Each row below holds a small network's activations on one input, seen along a few directions.
In each table, some parts of the input vary, and every possible input appears once, in random order.
Descriptions start from the smaller parts, as in this example, which fits no table here: line(4) and (point or ring(9) or (values(2) and ring(8))).
Shared parts are said once, and a part with two or three values counts as separate values.
In the rows, 128 means zero.

Other details of the inputs shift rows strongly along two fixed directions, in all tables alike. That doesn't count.
These rows show it; all are for the same input, with only those details redrawn:
[181  83 135 122 147 116 200 100 133 138 115 116 106]
[120 108 139 109 114 152  89 193  87 130 127 150 149]
[160  74 138 108 123 138 163 159 103 136 111 131 118]
[151 134 133 137 158 114 142  88 140 132 138 126 134]
[114 182 133 146 161 119  72  97 137 126 160 141 166]

Rows:
row 1: [147  92 126  94 100 145 172 153 112 109 100 133 101]
row 2: [ 90 122 147 140  78 150 101 189  99 139 127 113 130]
row 3: [159  84 109 104 129 144 169 164  99 137 107 108 128]
row 4: [102 186 102 135 145 126  99 108 122 120 149 139 178]
row 5: [145  77 105 136 110 120 186 181 125 111 111 137 131]
row 6: [ 97 183 142 169 132 111  69 101 141 124 150  92 150]
row 7: [148 146 124 125 153 125 135  89 148 111 131 109 110]
row 8: [ 91 105 141 139  77 150  89 177  99 132 121 111 137]
row 9: [ 97 186 101 183 153 114  96 126 161 120 168 143 165]
row 10: [164 105 124 119 131 136 209  99 144 129 113 114  76]
row 11: [ 90 169 140 130 140 129  68 100 157 125 134 142 135]
row 12: [ 98 188 139 168 123  99 105  71 155 119 149 101 151]
row 13: [151 134 133 137 158 114 142  88 140 132 138 126 134]
row 14: [122 106 108 142 117 138  95 220 111 115 126 138 155]
row 15: [160 102 131  98 103  96 193  89 148 130 103 108  70]
row 16: [162 103 105 126 144 131 223 103 128 148 118 107 109]
row 17: [109 189 146 134 169 107  77  81 168 120 139 123 129]
row 18: [132 164 143 138 159 108 159  57 182 138 126 122  96]
row 19: [106 191 130 158 157 121 102  80 144 137 165 152 153]
row 20: [106 110 122 104  99 170  86 180  99 114 120 146 127]
row 21: [ 98 111 131  93  79 141  73 173 107 132 121 136 107]
row 22: [ 98 129 136  96  81 142  85 186 106 140 124 139  99]
row 23: [157  99 146 103 127 110 203  96 156 126  89 123  84]
row 24: [169  99  96 136 155 121 213  61 143 141 116 102 117]
row 25: [137 122  94 175 149 110 150 105 163 120 136 128 141]
row 26: [146  80 136 107 106 134 179 152  99 128 107 151 124]
row 27: [106  99 131 116 104 160  92 179  87 133 125 163 149]
row 28: [108 119 138  90  94 131  70 186 100 126 121 124 103]
Describe the family of inputs behind these rows. -> values(4) and (point or line(6))
Changing only the values(4) part turns row 4 into row 24. The same change can be made to row 12. Which row results? -> row 8
Change only the line(6) part in row 23. List by row number the other rows that result. -> row 1, row 4, row 5, row 15, row 26

Rows:
row 29: [100  99 140 103  70 177 135 211 101 131 103 171 110]
row 30: [133 102 128  86  93 140 105 126  92 134 118 113 103]
row 31: [ 97 166 120 131 136 147  60 168 155 111 139 166 123]
row 32: [112  94 170 140  95 141 167 133 122 139 106 106  98]
row 33: [148 103 137 123 120  95 186 151 129 172 124 116  93]
row 34: [177  88  89 152 132 102 232 129 141 109 119 136 119]
row 35: [116 141 116 186 135 112  95  96 153 126 163 132 169]
row 36: [114 107 143  80  95 159 115 168 109 125 121 173  90]
row 37: [ 67 174 113 111  80 183  65 200  89 125 136 157 154]
row 38: [124 164 157 144 154 104 100  38 151 132 142 124 107]
row 39: [116 199 104 143 204 125  91  61 139 124 163 138 196]
row 40: [132 106 154 116  78 118 155 137 122 128 108 108 115]
row 41: [132  60 139  94 135 168 135 203  82 133 103 172 154]
row 42: [119 156 127 143 113 125 137  64 143 137 135  88 128]
row 43: [121 149  99 119 148 124 105 120 156 120 119 115 124]
row 44: [136  87  94 156 119 140 167 168 123 116 127 166 133]
row 45: [137 153 112  97 133 134 151  76 136 126 138 127  91]
row 46: [165 109 128 113 172 111 179 112 126 122 117 140 153]
row 47: [152 102 136 112 111 103 221  98 149 130  87 115 100]
row 48: [118 199 121 157 194 131  99  74 156 119 176 176 170]
row 49: [130 185 131 148 153  84  82  78 184 110 147 103 127]
row 50: [148  88 139 138 132 107 197 122 143 184 123 123  81]
row 51: [158 108 125 139 146 115 183  95 155 128 115  62  75]
row 52: [119  88 140 143  91 136 123 220  86 119 126 117 153]
row 53: [185  84 145 113 141 119 166 132 108 136 120 124 139]
row 54: [ 88 141 122  75 105 152  63 150  96 126 125 141 129]
row 55: [ 92 168 142 109 140 120  71  78 151 125 138 156 123]
row 56: [112 159 124 125 143 160  38 154  84 136 159 138 194]
row 57: [113 174 133 125 138 124  78  73 114 132 143 107 123]
row 58: [109 136  69 152 118 153 114 183 100 111 146 153 168]
row 59: [120 134 114 119 117 134 168  95 136 137 107 110 123]
row 60: [147  80 168 115 134 174 105 196  72 154 115 148 150]
row 61: [200 108 158 131 174 112 188  92 123 146 119 107 132]
row 62: [170  70  93 155 118 120 200 109 127 134 127  87 129]
row 63: [113 112 145 129  93 149 162 136 102 139 112  81 109]
row 64: [155  78 151 117 114 113 172 171 133 116  98  86  74]
row 65: [105 116 154  77  69 134  45 193  77 118 119 148 126]
row 66: [ 73 131 155 132 107 156  30 217 113 117 131 133 125]
row 67: [123 163 147 133 141 101  84  32 160 129 148 131 113]
row 68: [128  91 140 118 107 133 189 112 145 140  89 135 101]
row 69: [140 135 113 171 129  88 133 101 149 115 153 113 163]
row 70: [159  80 121  91 105 136 169 210 129 111  93 136  80]
row 71: [152  76  74 144 132 125 200 133 118 125 109 117 142]
row 72: [114 165 113 136 134 126  61 117 149 122 143 100 131]
row 73: [ 89 171 152 156 111 125  82  82 154 133 145 128 142]
row 74: [157 133 135  93 126 107 179  86 148 118 124 137  77]
row 75: [124 176  99 131 172 152 113 118 116 120 164 153 170]
row 76: [140 140 134 152 153 103 114  69 189 125 135 107 102]
row 77: [135 150 146 148 168 131  81  92 132 139 157 147 172]
row 78: [153 105 135 189 152 107 190  72 160 135 139  96 123]
row 79: [140  85 115 155 115 143 170 155 101 134 127  85 135]
row 80: [100 234 127 154 141 104 112  63 175 114 157 144 145]
row 81: [120 129  98 104 116 161 101 199 121 115 120 137 112]
row 82: [101 121 125 113 128 140  77 175 145 119 109 152 121]
row 83: [136 122 125 104 135 148 129 196  91 113 135 174 156]
row 84: [127 131 165 141 108 107 178 103 136 127 115  88 106]
row 85: [115 120 162  93  93 128  78 171  82 123 115 133 114]
row 86: [109 171  92 170 152  92 103 114 146 104 147 148 190]
row 87: [ 96 170 120 114 133 115  50 169 147 104 123 144 145]
row 88: [107  72 103 139 105 148 117 210  97 120 111 169 162]
row 89: [101 185 139 100 135 100  73  86 145 114 138 145 132]
row 90: [200  85 138 124 168 144 201  99 102 159 113  90 123]
row 91: [148 137 110 146 153  99 193  74 150 181 143  91  97]
Describe the family of inputs behind these rows. -> values(3) and (point or (line(4) and values(5)))
Changing only the values(3) part turns row 86 into row 88. The same change can be made to row 40. Which row results? -> row 73
Changing only the values(3) part turns row 37 into row 80. The same change can be made to row 30. Which row results? -> row 65
Change only the values(3) part in row 62. List by row number the other rows that result. -> row 35, row 69
Change only the values(5) part in row 60. List by row number the other rows that result. -> row 32, row 38, row 66, row 78
Change only the values(3) part in row 31. List by row number the other rows that result. -> row 70, row 81
Change only the values(5) part in row 64. List by row number the other rows that result. -> row 52, row 61, row 84, row 85
